These are the activations of a small neural network, seen along a few directions. Each row is one input.
Each table varies a few parts of the input and shows all the possible inputs, shuffled.
Descriptions start from the smaller parts, as in this example, which fits no table here: one of 3 separate values, together with either a single point or one of 9 places along a line or (one of 4 places along a line, together with one of 5 places around a ring).
Shared parts are said once, and a part with two or three values counts as separate values.
In the rows, zero is written as 128.

Other details of the inputs vary at random and push rows far along two fixed directions, the same in every table; ignore that.

A family of inputs:
R1: [116 123 108 117 142 132 120 127 141 111 133 131 154 148 125]
R2: [141 110 118 140 154 141 117 129 127 147 133 112 147 143 138]
R3: [127 115 115 129 130 122 112 133 130 133 122 102 136 135 117]
R4: [157 171 175 142 118 141 157 107 102 161 119 140  94  97 161]
R5: [117  93  99 130 158 116 111 134 141 136 134 108 150 151 128]
R6: [ 98 118  92 130 108 113  97 146 130  96 116 109 134 112  75]
R7: [125 107 129 104 131 152 135 140 122 137 151 103 159 165 132]
R8: [135  96 103 129 143 128 105 131 129 137 128  90 148 157 123]
R9: [144 107 119  98 150 130 132 130 151 129 129 121 159 167 147]
R10: [154 161 167 140 117 137 150 111 103 152 117 131  98 104 153]
R11: [ 95 133 101 142  96 123 102 149 117  81 114 129 120  92  66]
R12: [146 162 165 138 126 133 146 117 114 160 119 143 108  98 152]
R13: [154 163 182 142 119 125 164 103 104 162 119 145  88 104 170]
R14: [118  94 101 130 154 113 116 132 140 136 132 107 145 152 129]
R15: [132 117 122 125 156 146 122 122 141 134 144 130 144 165 146]
R16: [138 147 163 136 127 112 151 111 117 155 120 142  99 112 159]
R17: [141 150 163 143 128 124 158 113 111 154 121 148  97 111 162]
R18: [123 103 129 103 135 144 134 137 135 140 149  96 168 168 139]
R19: [141  97 105  97 145 133 121 137 144 114 137 121 157 166 126]
R20: [143 167 166 139 118 146 150 103 127 143 142 165  98 116 158]
R21: [132  96 106 125 145 120 104 132 138 142 126  91 151 156 125]
R22: [137 108 120 140 155 134 122 128 128 150 134 117 145 146 144]
R23: [154 115 124 116 154 143 130 135 141 132 146 119 154 170 137]
R24: [141  95 100  99 139 123 118 142 161 118 139 114 152 163 137]
R25: [142 150 165 142 121 120 155 110 109 151 121 146  95 110 160]
R26: [131 119 117 115 135 127 125 140 149 112 135 125 149 148 115]
R27: [ 43 129  82 125  66 107  95 151 141  21 116 158 112  79  23]
R28: [168 162 170 108 109 131 168 119 127 134 135 164  92 107 164]
R29: [125 117 108 132 135 130 108 135 131 133 124 108 145 130 117]
R30: [133  98 117 126 150 116 115 124 136 149 130 101 144 154 139]
R31: [125 129 116 120 142 140 123 126 130 110 139 136 148 146 125]
R32: [105 171 151 146  91 113 145 129 110 112 107 167  85  67 106]
R33: [145 161 167 141 129 132 151 116 115 161 120 149 106  97 154]
R34: [122  90  99 135 156 124 109 136 135 135 136 107 151 156 130]
R35: [122 186 160 147  80 133 146 122  97 113 106 162  80  56 108]
R36: [ 41 146  85 132  42 102  94 150 136  17 116 170  96  60  16]
Each input here is: one of 2 separate values, together with either a single point or one of 6 places along a line or one of 11 places around a ring.
The inputs of R27 and R15 match in every part but the choice among 2 separate values. If R12 is changed in the same way as R27 into R15, which row does it become?
Answer: R11
Change only the place on the line of 6 in R15. List by row number the other rows that result.
Answer: R19, R20, R23, R28, R31
A walk changes only the place on the ring of 11. It starts at R3 and steps to R21. List the rest of the walk in order.
Answer: R30, R16, R14, R5, R32, R33, R12, R29, R6
Change only the choice among 2 separate values in R30. List by row number the other rows that result.
Answer: R13

A family of inputs:
R37: [148  59  83 104 171 128 104 145 154 141 147  73 186 203 137]
R38: [ 48 113  71 167 101  94  92 137 126  50 121 168  98  94  51]
R39: [141 181 168 128  99 157 153 111 118 116 138 174  95 110 144]
R40: [ 90 109  90 116  63 106 103 157 119  52 112 123 114  94  41]
R41: [159  58  80 101 167 136 100 142 147 139 149  68 183 209 138]
R42: [169 152 197 136 158 144 177  98 108 215 136 123 121 143 216]
R43: [169 163 182 129 165 166 168 101 133 186 149 153 134 155 210]
R44: [133 167 177 165 153 116 157  81 122 167 126 179  77 116 187]
R45: [116 168 179 139 102 123 157 116 109 157 115 143  96  85 143]
R46: [ 95 208 188 140  59 119 168 118  80 107  95 174  66  25 100]
R47: [113 183 176 125  52 110 165 130  99  93 101 170  62  43  96]
R48: [142 165 157 117  98 139 149 119 119 106 131 160  97 108 129]
R49: [ 92 131  97 119 112 135 109 148 136  70 126 148 145 108  74]
R50: [111  96  88 106 117 120 104 152 148  86 134 114 150 146  86]
R51: [ 76 203 153 127  39 118 148 138 112  46 110 206  67  28  57]
R52: [135  60  89 115 167 126 102 139 143 154 145  63 179 196 139]
R53: [129  92  86 120 183 157 101 135 154 129 150 106 195 189 138]
R54: [175 153 175 159 193 116 158  73 145 210 128 156 105 153 240]
R55: [123  71  93 124 162 131  97 137 145 161 145  65 176 189 137]
R56: [ 63 114  91 130  68 106 103 150 118  64 117 119 120  95  45]
R57: [136 165 174 134  88 136 155 111  95 139 122 138  85  95 142]
R58: [144 133 157 119 127 124 152 127 122 152 121 127 122 120 149]
R59: [ 86 117 103 128  84 121  99 141 121  95 125 104 122 114  74]
R60: [102 126  98 113  87 138 101 142 135  58 137 145 127 122  70]
R61: [203 154 172 188 177 152 127  96  86 231 109  94 114 121 190]
R62: [ 86 120  58 131  95  62  85 146 169  38  91 159  98  75  50]
R63: [168 191 207 124 129 148 190 101 116 171 132 176  95 108 194]
R64: [184 160 183 122 173 160 173 104 127 189 138 146 136 149 210]
R65: [128  66  91 116 171 124 104 142 142 155 140  68 181 188 137]
R66: [131  79  82 116 173 154  97 135 164 130 162  98 191 207 140]
R67: [100 114 103 117 105 112 115 154 122  87 109 119 138 100  71]
R68: [ 87 119  81 108  62 110  97 159 130  33 120 137 117 100  34]
R69: [106 100  87 110 119 127 103 148 151  83 140 121 151 149  88]
R70: [138  69  66 128 202 107  85 131 190 136 139 106 172 194 145]
R71: [144 170 171 120 111 127 165 127 109 134 112 154 104  86 137]
R72: [107  98  94 109 119 113 111 155 139  94 125 112 149 133  85]
R73: [134  74  85 105 169 130 104 147 158 130 146  90 184 188 126]
R74: [135 155 124 188 115 129  97 126  92 163  97 106  94  54 109]
R75: [119 171 176 140 110 128 154 116 103 158 108 139 104  81 140]
R76: [166 166 192 128 108 136 171 105  96 170 123 136  83 107 177]
R77: [148 150 151 115 140 138 150 128 123 140 124 140 132 122 145]
R78: [123  60  68 166 194 117  97 131 140 141 152 115 150 181 144]
R79: [189 158 207 132 170 143 183  96 103 225 125 123 123 138 226]
R80: [139  71  81 109 175 149  97 137 165 132 160  93 192 209 140]
What is each input in this table made of?
Answer: either one of 2 separate values or one of 6 places along a line or (one of 4 places along a line, together with one of 9 places along a line)
What sort of input is R57?
Answer: one of 4 places along a line, together with one of 9 places along a line
A walk changes only the place on the line of 4. It starts at R39 and steps to R66. List the rest of the walk in order.
Answer: R43, R53
